Each row below is a small network's average activation on inputs in which a field has the value named, seen along a few directions.
Values that are neighbours, or in one group, have similar rows; names and order tell nothing.
In the rows, zero is written as 500.
Strong random noise was added to every row along 7 fixed directions; ignore it. To show where, here is one row again and again, with new noise each time:
[528 487 325 606 313 297 182 280 396 620 711 491 389 187 550 457 539]
[620 514 497 476 505 405 329 707 391 204 438 543 370 388 407 462 468]
[724 249 388 853 237 444 396 438 518 568 471 422 400 294 326 397 667]
[435 626 275  81 587 682 318 491 505 742 694 405 214 551 680 296 429]
[543 362 569 447 438 541 741 489 509 251 436 514 441 575 301 552 594]
[238 568 378 104 445 539 926 447 542 650 479 491 639 575 697 672 493]
[372 483 293 500 406 439 482 316 500 591 612 520 574 442 565 456 542]
[558 377 455 701 445 485 474 329 571 432 573 515 459 502 356 430 600]
[440 655 735 563 701 330 653 345 646 248 579 659 576 572 491 767 446]


Field Zuk:
z7: [552 535 617 693 605 496 411 482 590 456 546 540 420 473 507 394 371]
z6: [405 579 537 610 645 536 281 439 516 569 535 524 445 638 418 432 477]
z1: [415 473 381 662 563 517 590 524 460 436 511 524 727 618 472 375 417]
z8: [449 479 481  31 477 772 533 667 349 479 546 359 423 606 482 343 577]
z9: [562 339 369 548 296 467 560 587 378 315 349 485 512 418 373 437 626]
z13: [738 472 778 599 414 514 682 738 413 443 370 411 568 467 482 697 488]
z15: [278 495 528 323 454 663 630 547 368 511 402 454 506 609 462 590 509]
z11: [724 553 876 850 523 272 696 437 636 248 461 589 597 570 315 770 526]
z3: [449 520 668 295 638 477 388 216 487 398 675 610 344 557 549 636 441]
z10: [525 415 494 551 527 420 261 442 281 202 504 619 503 408 434 432 411]
z5: [568 520 720 441 502 387 669 335 502 440 580 566 354 414 423 687 556]
z4: [513 245 545 509 345 652 477 512 405 515 367 375 376 573 232 438 631]
z14: [371 617 607 305 461 440 696 476 468 587 535 423 717 494 676 729 528]
z12: [515 626 669 396 503 339 456 496 358 305 631 570 449 430 408 555 452]
z2: [608 308 540 219 224 494 485 452 296 598 457 467 270 143 512 608 579]
Each value of Zuk is a pair of two hidden parts, and every pair occurs once (3 first parts, 5 second parts).
Changing only the second part turns z15 into z13. z4 has the same second part as z15; what does that change turn z4 into? -> z14
Changing only the second part turns z10 into z7. z2 has the same second part as z10; what does that change turn z2 into? -> z5

Field Kopo:
e16: [335 538 223 160 352 565 468 594 197 348 557 451 533 503 496 310 440]
e18: [603 543 759 322 550 499 454 199 398 326 822 516 228 515 424 591 471]
e1: [548 480 358 461 309 377 382 454 457 863 480 476 349 173 632 515 508]
e5: [450 630 581 574 504 151 560 572 493 209 425 659 722 351 578 751 451]
e8: [819 273 491 643 645 766 146 708 478  25 388 537 106 701  51 128 567]
e10: [293 206 190 390 162 745 497 408 275 676 489 359 582 580 404 228 731]
e4: [880 391 757 868 493 418 504 672 636 301 328 514 328 433 227 493 559]
e14: [546 464 484 690 411 285 482 555 391 186 450 562 560 304 377 543 524]
e7: [580 527 512 707 484 393 489 633 492 430 437 549 661 477 476 445 485]
e2: [376 485 457  78 567 749 510 821 288 410 368 436 468 686 514 380 426]
e11: [469 462 521 327 431 508 735 492 524 516 399 469 382 445 504 652 475]
e19: [318 428 604 282 429 444 818 139 399 171 693 623 561 542 426 643 540]
e6: [460 359 305 722 282 492 348 728 448 693 286 405 754 391 530 392 545]
e13: [528 388 600 513 388 549 594 599 438 608 391 415 517 504 402 527 560]
e15: [270 489 477 679 281 246 425 482 225 305 426 578 838 327 467 654 481]
e9: [608 372 490 299 563 657 252 440 396 202 551 514  88 567 260 294 582]
e17: [746 304 485 636 483 669 514 673 484 292 415 399 454 619 194 274 651]
e12: [386 545 464 406 551 501 752 583 535 408 422 524 758 686 554 535 498]
e3: [351 498 209 488 367 412 553 468 460 619 506 552 750 365 653 480 563]
e20: [621 391 692 654 495 335 504 470 417 147 426 639 434 378 354 666 494]
Each value of Kopo is a pair of two hidden parts, and every pair occurs once (5 first parts, 4 second parts).
Changing only the second part turns e5 into e8. e19 has the same second part as e5; what does that change turn e19 into? -> e20
Changing only the second part turns e3 into e9. e4 has the same second part as e3; what does that change turn e4 into? -> e1
Changing only the second part turns e13 into e7. e2 has the same second part as e13; what does that change turn e2 into? -> e18

Field Dunen:
v6: [624 571 840 536 468 348 478 140 492 445 813 495 250 411 344 664 518]
v19: [667 379 587 915 468 531 634 230 803 742 588 438 466 479 439 551 684]
v1: [478 499 531 381 470 504 613 439 443 471 600 499 552 532 540 491 473]
v13: [762 543 762 766 530 268 375 581 506 310 518 512 450 291 395 654 500]
v20: [517 476 549 866 491 501 333 449 528 565 523 480 638 509 426 496 483]
v14: [517 347  69 711 123 318 330 562 349 612 382 475 719 186 549 340 622]
v7: [599 523 596 902 636 552 412 801 665 638 254 496 678 600 468 465 464]
v15: [408 595 547 473 482 321 613 556 296  75 480 616 728 454 444 653 433]
v8: [578 306 541 440 406 595 647 284 550 611 536 454 192 521 313 509 634]
v11: [579 259 363 635 318 558 629 486 493 489 406 482 572 478 424 334 618]
v3: [512 471 462 711 471 427 474 372 554 450 586 512 671 568 437 454 562]
v2: [585 515 512 714 507 465 529 352 658 686 565 510 464 474 500 493 551]
v16: [434 601 332 635 676 393 157 396 538 545 585 654 558 420 672 381 356]
v4: [400 446 710 497 460 468 462 250 410 358 660 514 456 575 382 609 578]
v12: [411 329 383 538 220 370 597 354 434 575 440 519 591 251 503 623 632]
v10: [330 441 419 218 445 665 668 860 327 408 258 498 706 653 527 468 445]
v17: [702 368 823 680 596 633 519 544 569 335 398 426 333 631 238 512 625]
v5: [403 578 482 539 481 347 675 483 590 672 374 509 608 351 719 752 418]
v9: [484 574 558 283 292 317 898 757 382 408 258 496 598 260 611 865 453]
v18: [720 486 618 510 569 526 376 358 687 746 591 420 130 432 511 585 515]
Each value of Dunen is a pair of two hidden parts, and every pair occurs once (5 first parts, 4 second parts).
Changing only the second part turns v18 into v14. v8 has the same second part as v18; what does that change turn v8 into? -> v2
Changing only the second part turns v17 into v13. v4 has the same second part as v17; what does that change turn v4 into? -> v3
Changing only the second part turns v7 into v6. v10 has the same second part as v7; what does that change turn v10 into? -> v1
Changing only the second part turns v5 into v9. v16 has the same second part as v5; what does that change turn v16 into? -> v11

Field Puru:
y15: [697 556 690 650 498 431 608 655 557 581 453 407 578 446 526 589 447]
y2: [512 669 387 505 627 445 484 642 653 472 442 537 621 474 670 553 469]
y1: [610 294 602 480 505 696 691 656 539 460 282 431 461 591 428 574 528]
y3: [522 452 658 441 410 340 736 229 520 336 632 530 481 398 430 685 651]
y7: [655 384 577 511 244 527 823 484 514 776 489 329 536 383 542 629 534]
y10: [372 418 516 264 364 530 591 556 365 472 426 439 595 538 461 528 598]
y11: [489 456 329 581 497 502 350 444 499 608 526 479 381 382 428 349 441]
y14: [517 509 713 495 473 432 328 296 432 468 659 450 358 467 434 674 582]
y12: [580 455 595 303 556 658 336 470 408 583 603 471 191 450 496 423 536]
y9: [679 410 743 796 334 356 408 434 442 498 474 483 200 239 367 684 524]
y6: [561 467 493 385 302 537 527 493 240 322 632 452 381 448 340 414 556]
y13: [485 427 525 373 418 587 466 538 392 480 468 439 358 559 303 484 558]
y4: [487 272 507 289 440 745 901 397 531 450 417 488 412 709 395 512 562]
y8: [357 573 429 506 647 462 555 416 599 138 541 637 569 728 348 401 497]
y5: [656 300 538 614 496 560 540 516 548 315 374 599 426 604 304 378 566]
Each value of Puru is a pair of two hidden parts, and every pair occurs once (3 first parts, 5 second parts).
Changing only the second part turns y7 into y2. y15 has the same second part as y7; what does that change turn y15 into? -> y3
Changing only the second part turns y1 into y14. y9 has the same second part as y1; what does that change turn y9 into? -> y13
